Here are a small network's activations along a few directions, averaged over the inputs that share one value of a field.
Related values have similar rows: they may be neighbours, one step apart, or belong to one group.
In the rows, zero is written as 500.
Random noise pushes rows far along 4 fixed directions. That doesn't count. These rows show it; they differ only by the noise:
[307 634 607 471 484 595 506 461 462 650 539 299 284 543]
[381 488 528 445 472 587 587 553 420 468 423 307 287 769]
[531 388 373 513 734 279 702 491 509 363 437 473 423 794]
[371 534 590 362 246 627 459 437 509 495 424 465 344 459]
[558 383 394 524 662 549 619 595 252 351 348 392 593 776]
[413 527 490 479 608 332 607 404 600 524 529 458 319 593]


Vog, 10 values:
s3: [591 496 557 355 349 588 381 460 541 440 283 593 668 429]
s8: [425 536 522 576 176 527 342 531 741 591 620 685 531  27]
s10: [526 529 495 652 783 615 500 472 209 582 518 312 699 539]
s5: [343 577 642 535 450 746 462 554 390 699 607 258 299 727]
s7: [565 572 500 677 435 695 374 705 280 505 605 432 739 343]
s6: [422 551 500 582 533 488 478 616 588 532 729 454 368 517]
s1: [535 484 387 468 599 192 619 426 854 500 668 724 366 536]
s9: [585 432 521 456 623 336 527 416 570 502 441 615 620 456]
s4: [533 408 482 527 348 588 599 667 484 361 512 482 347 739]
s2: [593 550 580 387 462 602 358 532 430 572 336 419 527 444]
The values of Vog form a line.
Question: Going along Vog from s8 by way of its neighbour s7, in what order are s3, s10, s1, s9 met?
Answer: s1, s10, s9, s3
Question: What is the length, in steps, of the shortest route from s2 to s4?
Answer: 6

Nolo, 16 values:
e16: [754 502 433 512 556 364 428 494 487 409 432 676 805 285]
e1: [347 601 643 467 520 675 424 431 489 662 470 319 417 494]
e10: [644 483 531 555 409 698 369 687 248 376 388 420 765 474]
e12: [550 520 432 501 754 312 637 648 541 462 463 352 402 861]
e8: [402 621 438 520 547 463 526 330 454 598 565 465 460 359]
e11: [360 567 577 504 545 438 633 368 532 600 514 415 291 515]
e13: [528 509 562 572 391 495 425 585 493 476 508 476 528 379]
e5: [436 476 518 433 370 482 594 454 563 423 567 510 202 749]
e2: [472 589 500 606 470 630 367 438 532 635 644 639 625 214]
e15: [546 542 330 607 839 409 595 425 402 529 701 505 688 478]
e4: [445 572 486 719 816 443 529 636 446 666 693 305 464 518]
e3: [487 447 531 523 726 471 520 428 432 535 476 425 469 620]
e14: [459 529 475 569 495 521 528 473 475 588 639 595 642 398]
e9: [538 374 466 507 293 576 435 561 524 400 465 668 618 333]
e6: [483 547 590 505 655 611 462 514 375 668 438 372 602 532]
e7: [547 408 463 302 406 410 540 561 623 418 326 537 358 685]
The values of Nolo form a ring.
Question: Going along Nolo from e4 by way of its neighbour e13, in what order are e10, e8, e11, e3, e6 met?
Answer: e10, e6, e3, e11, e8
Question: Name the neighbours of e12, in listed order.
Answer: e16, e7
Question: Name the neighbours of e2, in listed order.
Answer: e14, e9
